Each row below holds a small network's activations on one input, seen along a few directions.
Each table varies a few parts of the input and shows all the possible inputs, shuffled.
A made-up example of a description, with smaller parts first: one of 6 places along a line, together with either a single point or one of 9 places along a line or (one of 2 separate values, together with one of 8 places around a ring).
Shared parts are said once, and a part with two or three values counts as separate values.

Other details of the inputs vary at random and push rows far along two fixed directions, the same in every table; ignore that.

A family of inputs:
r1: [ 80 -34  -1 -84  46  -1 -29  21   4  22  21   4]
r2: [-62  48 -20  60  30  53 -14  -1 -49  -2 -38  11]
r3: [ 81 -33 -21 -91  51 -13 -22  -4  -1  21  20  12]
r4: [-40  21   1  51 -21  22   7   8   8 -16   6  13]
r5: [-85  50  20  34  28  35   7 -15 -59   5 -21 -30]
r6: [ -5 -50  31  28 -97 -67  67  17  90 -26  24  22]
r7: [ 59 -22  16 -69  43 -35 -36 -25  -9  24   7  -9]
r8: [   7  -16    5   14 -104  -44   55   10   79  -14   18   36]
r9: [-44  37 -17  44   9  34  12  11 -53  -9 -41   5]
r10: [-37  15  -5  55 -25  19   4   6   4 -10   7   4]
r11: [-33  12  -6  57 -26  20  14   7   6 -26   0  -7]
r12: [  -3   -6   42   29 -106  -71   49   -7   74  -18    8   13]
r13: [ 87 -38 -27 -64  48 -11 -42  -1  17  38  16  -1]
r14: [-86  50   6  35  28  19 -17 -15 -61  -7 -34 -18]
r15: [-38  31  25  56 -17 -12   4 -17   4 -12 -21  -3]
r16: [ 79 -48 -14 -84  39  -5 -30  -1  -3  12  32 -14]
r17: [-58  38 -21  50  15  51  -2   4 -68  -7 -56  -6]
r18: [ 49 -27 -17 -69  63  17 -50  -3 -38  29  22  -6]
r19: [-30  27 -12  50 -17  12  23   4  11 -16 -10  19]
r20: [   1  -28    6   11 -103  -35   47   -4   71  -34   44   14]
r21: [-89  55  12  32  30  28  -8 -13 -60  -5 -29 -28]
r22: [-54  28  -4  39  -1  51 -10  10 -47 -11 -30  -4]
r23: [  10  -21   -2   16 -108  -40   52    4   78  -20    9   21]
r24: [ 29 -14  30 -17 -21 -41  24  -3  73  14  33 -24]
r25: [ 65 -20 -32 -54  72  20 -53  -4 -15  29 -10 -11]
r26: [ 47 -32  -9 -28 -46 -34  13   7  48  14  15  17]
r27: [ 45 -35  -1 -35 -32 -32  25   5  40 -14  48   8]
r28: [-65  31  -4  34   8  44  -5  -2 -53 -14  -6  11]
r29: [ 35 -48  -1 -62  84  -5 -35  -3 -33  20   5  -6]
r30: [-71  16   2  68  49  35  -9   5 -47 -10 -34  -4]
r31: [-61  35 -18  34   7  36   0 -10 -51  -7 -24  18]
r32: [ 59 -21  25 -80  45 -18 -17   5  12  45  13 -33]
r33: [ 58 -26 -32 -76  65  16 -46 -15 -34  25  -4  -7]
r34: [-15   2  31  29 -85 -62  49  -1 100 -21  29 -11]
r35: [ 84 -45  -7 -78  35  -2 -31  16   3  20  14 -14]
r36: [-52  39  -5  53  23  48  -5  11 -33 -16 -12   6]
r37: [  9  -8  47  47 -89 -60  51 -23  86 -17  21  12]
r38: [-70  45  14  34  12  11 -13   2 -41  -2 -42 -17]
r39: [ 13 -18   6  36 -86 -39  55  15  87 -33  44  13]
r40: [-64  51 -14  47  22  52   3  10 -66  -7 -49  14]
r41: [ 55 -17 -10 -60  69  22 -37  21 -39  21  -1 -10]
r42: [   2  -19   19   15 -103  -36   48   18   77  -21   34   29]
r43: [ 56 -25 -31 -72  65   9 -46 -12 -37  36   5   0]
r44: [-40  22  36  41 -24 -10  19 -34 -17  -9 -12   4]
r45: [ 62 -18 -31 -71  77   8 -31  -4 -44  21   1  -4]
r46: [ 50 -22 -10 -60  57  21 -50  14 -33  35   3  -6]
r47: [-71  48  20  30  14  19  -4   3 -38   1 -36 -26]
r48: [ 59 -26 -15 -13 -23 -36  22   7  59  -3  24   9]
r49: [-48  40  37  49  11  20  -3 -19 -52   5 -44  -3]
r50: [ 41 -32   4 -42 -31 -28  21   4  45 -12  49  19]
r51: [ 50 -35  -2 -17 -36 -21   3   6  66  -7  37   1]
r52: [-53  26 -26  39   5  36   6 -13 -57 -16 -31  -3]
r53: [-25  14 -20  54 -26  11  19  -1   8 -18 -16  -1]
r54: [ 28   3   2 -43  78  -8 -56  -4 -13  26 -10 -28]
Description of these inputs: one of 3 separate values, together with either a single point or one of 5 places along a line or (one of 2 separate values, together with one of 6 places around a ring).
Question: The inputs of r12 and r15 match in every part but the choice among 3 separate values. If r38 is changed in the same way as r12 into r15, which row does it become?
Answer: r54
Question: Which other rows does r9 become when the choice among 2 separate values takes its other values? List them by row number.
Answer: r41
Question: Which other rows does r27 become when the place on the ring of 6 takes its other values? List them by row number.
Answer: r16, r18, r20, r28, r50
Question: Which other rows does r37 become when the choice among 3 separate values takes its other values? List them by row number.
Answer: r44, r49

A family of inputs:
r55: [ 35 -46  21 -35 -48 -56  30  -9  34  -2  16  25]
r56: [-53  36   8  80   9  19   4  -8 -38  -7 -56   9]
r57: [ 21  -2  -3 -46  64  10 -43 -12 -21  19  15 -33]
r58: [-23   3  17  11 -81 -29  42  -5  19 -14  -2  20]
r59: [ -5  13  12  43 -67 -29  31  -2  49  -6 -16  13]
r60: [ 35  -8  20 -20  83   9 -44  14  -3  25   0 -23]
r61: [-33 -10  42  19 -51 -26  41  11  36 -22  31   2]
r62: [-51  30 -45  89  -4  68   2  28 -30 -24 -29  25]
r63: [-58  53  -9  59   0  32   1   9 -23   0 -48 -10]
r64: [ 57 -24   3 -48 -27 -50   3 -26  45  10  24   4]
r65: [ 39 -22  17  -8 -35 -39  12  15  81   4  25 -14]
r66: [ 23  12 -22 -54  67  16 -43 -14 -39  27  -8 -24]
r67: [ 31 -22 -47 -49  61  62 -31  24 -70   8   3  17]
r68: [-66  29 -50  72  -9  65   9   0 -44 -37  -5  22]
r69: [-31  -1  32  37 -42 -31  32 -10  51 -23  39  -6]
r70: [ 81 -53   6 -61   0 -63  -3 -30  42  12  29  10]
r71: [ 16  -6   5 -65  71  25 -41  10 -52  23   0 -28]
r72: [-17  18  -5 -25   8  16  -3   7 -37   8 -18  -8]
Question: Describe the family of inputs behind these rows.
Answer: one of 3 separate values, together with either a single point or one of 5 places along a line
Question: Which other rows agree with r60 in the choice among 3 separate values? List them by row number.
Answer: r56, r59, r62, r63, r65
Question: Which other rows agree with r68 in the choice among 3 separate values? List them by row number.
Answer: r57, r64, r66, r69, r70

A family of inputs:
r73: [-37  22   9  18  19  19  -5   0 -33   0 -16  -6]
r74: [-19  15 -26  15  14  44 -10  13 -41  -2 -20   7]
r75: [ 22 -22 -13   6 -37 -13  20   4  32 -12  15  24]
r76: [-32  18   4  15  15  17  -8  -9 -37  -1 -17  -7]
r77: [-31  25  -1  18  16  18 -10  -8 -32   2 -20  -3]
r78: [-29  24   0  24  21  20  -5  -1 -28   0 -21  -8]
r79: [ 100  -45   -7 -118   97   -8  -61   -4  -24   45   10  -20]
r80: [ 11 -11  14   4 -31 -27  12  -1  43  -3  15  -2]
r81: [ 15 -20 -18  -1 -37  -7  21   9  34 -16  30  15]
r82: [ 15  -8  11   2 -32 -26  17  -3  40  -4  14   1]
r83: [ 10 -13  12   3 -29 -28  15   3  43  -4  13  -2]
r84: [-36  24  11  19  18  20  -8  -3 -33   0 -15  -6]
r85: [ 10 -10   5  -5 -34 -30  20  -2  36  -4  11   6]
Question: Describe the family of inputs behind these rows.
Answer: either one of 3 separate values or (one of 2 separate values, together with one of 5 places around a ring)
Question: List by row number the other inputs of the same sort as r83.
Answer: r73, r76, r77, r78, r79, r80, r82, r84, r85

A family of inputs:
r86: [ -3  -2   9 -15 -49 -57  44 -11  27  -2 -16   5]
r87: [ -8  13  -7  21 -20 -23  11 -21  54 -14  34 -10]
r88: [ -6  10  11  27  33  35 -19  28 -13   9 -26 -25]
r89: [-44  -6   1  41  33  27 -15  -4 -40 -15   0  11]
r90: [-89  47  -1  92 -34  15   6 -22   8 -29  -1 -15]
r91: [-12   7  13   0  55  31 -18  29 -32   9  -3   8]
r92: [ 65 -59  28 -49 -10 -35  -6  30  62  11  41  14]
r93: [ 22 -16  -8  13  53  19 -30  -1 -14   1  -5 -20]
r94: [ 55 -48  26 -91 -12 -53   3  19  46  23  23 -26]
r95: [ 40  -8   0  26 -33 -33  29   1  51  -1 -13  13]
r96: [ -2 -29   4  19 -13 -23  28  -4  34 -23  40  26]
r97: [ 62 -38   4 -85  60   4 -49 -27 -41  21  33 -12]
r98: [ -6  20  21 -34  30  29 -14   3 -48  12   7  -8]
r99: [ 16  15   6 -32  23   8 -13 -28 -50  15 -17  14]
r100: [-28  18 -63  11  -3  82  -4  45 -48 -13 -11  16]
r101: [-34  33   7  61 -71 -26  16 -20  46  -6 -16   3]
r102: [-67   7   7  33 -56 -36  61 -12  20 -35  11  -7]
r103: [ 54 -32   1 -40  62  -3 -47  -4 -28  29 -19  21]
r104: [-39  31  13  19  -5  26 -11 -28 -68   2 -36  11]
r105: [ 17 -34 -74  -2 -57  20  31  17  23 -33  43  33]
r106: [-36  60 -11  41  17  15 -16 -23 -21  12 -38  -5]
r107: [ 22 -19   7   9 -24 -36  22  -1  35  -4   2  43]
r108: [ 23  11  13 -16 -29 -27   9  12  76   9  32 -17]
r109: [-57  27   5  17   3   1   0 -15 -55   4 -61 -10]
r110: [ -1  19   5  22  42  34  -7  29 -11   8 -20 -21]
r111: [-68  44  23  71 -73   1  21   9  49 -15   2 -15]
r112: [ 41 -24 -69 -10 -72   8  28  18  26 -15   2  50]
r113: [ 92 -52  -8 -38  17 -38   4   1  67   1  41  -7]
r114: [  4   4   9 -66  58   2 -15  18 -35  24 -12 -31]
r115: [  3 -22  -5 -55  64  -4 -32 -15 -46  13  -6 -33]
r116: [ -2 -10  14  -7 -42 -20  34 -28  14 -21  44  12]
r117: [ -9  12  26 -28  23  33 -30   2 -54  15   0 -13]
r118: [ -7  19  -4  48  28  26 -20  -1 -34   9 -56  -5]
Question: The inputs of r118 and r88 match in every part but one. If r95 is changed in the same way as r118 into r88, which row does it become?
Answer: r110
Question: Describe the family of inputs behind these rows.
Answer: one of 3 separate values, together with either a single point or (one of 2 separate values, together with one of 5 places around a ring)
Question: Which other rows does r91 become when the choice among 2 separate values takes its other values? List them by row number.
Answer: r92
Question: Which other rows does r86 become when the place on the ring of 5 takes its other values? List them by row number.
Answer: r95, r99, r106, r107
Question: Which other rows does r102 become when the choice among 3 separate values takes its other values? List them by row number.
Answer: r86, r114

A family of inputs:
r119: [ 35  -2  19 -41  52  10 -32  25   7  27   9 -22]
r120: [-72  41 -70 100   9  97  -4  13 -83 -28 -52  42]
r121: [ -8  -1  24  40 -55 -42  25 -35  42 -17  12  15]
r122: [ 13 -17   7  -7 -41 -44  33   0  75 -14  47  -5]
r123: [  3 -20  27 -31  -4 -31  10  -5  -9   5  -4  -4]
r124: [ 65 -37 -68 -76  50  54 -31  22 -61  12   4  29]
r125: [ 38   2  14 -74  55  10 -36  16 -34  40 -20 -15]
r126: [-89  58  -5  48 -10  43   0  -1 -62  -7 -49 -19]
r127: [ 41  -8  25   6 -46 -44  19  12  74  10   2   8]
r128: [ 34  -1  -9  -8  12  -8 -22  -3  20  17 -15 -15]
r129: [-89  67 -13  86  30  40  -2 -20 -61 -12 -56  -3]
r130: [ 63 -26  10 -53 104  -7 -56 -10 -36  37 -24 -14]
r131: [ 60 -32   0 -50   1 -25 -13  13  60  13  39 -27]
r132: [-39 -17  41  49 -77 -46  58   5  67 -32  31   0]
r133: [ 12 -24  30  -4 -44 -43  21 -19  60 -15  57   0]
r134: [ 36 -13  11 -81  65  -3 -46 -32 -57  30   6 -10]
r135: [ -11  -26  -40   55 -104   11   63   33   63  -55   50   46]
r136: [-92  57  -5  41   4  28  13 -14 -67 -11 -38  -5]
Question: Describe the family of inputs behind these rows.
Answer: one of 3 separate values, together with either a single point or one of 5 places around a ring
Question: The inputs of r135 and r124 match in every part but the choice among 3 separate values. If r131 is changed in the same way as r135 into r124, which row does it become?
Answer: r126
Question: Which other rows does r129 become when the choice among 3 separate values takes its other values? List them by row number.
Answer: r122, r136
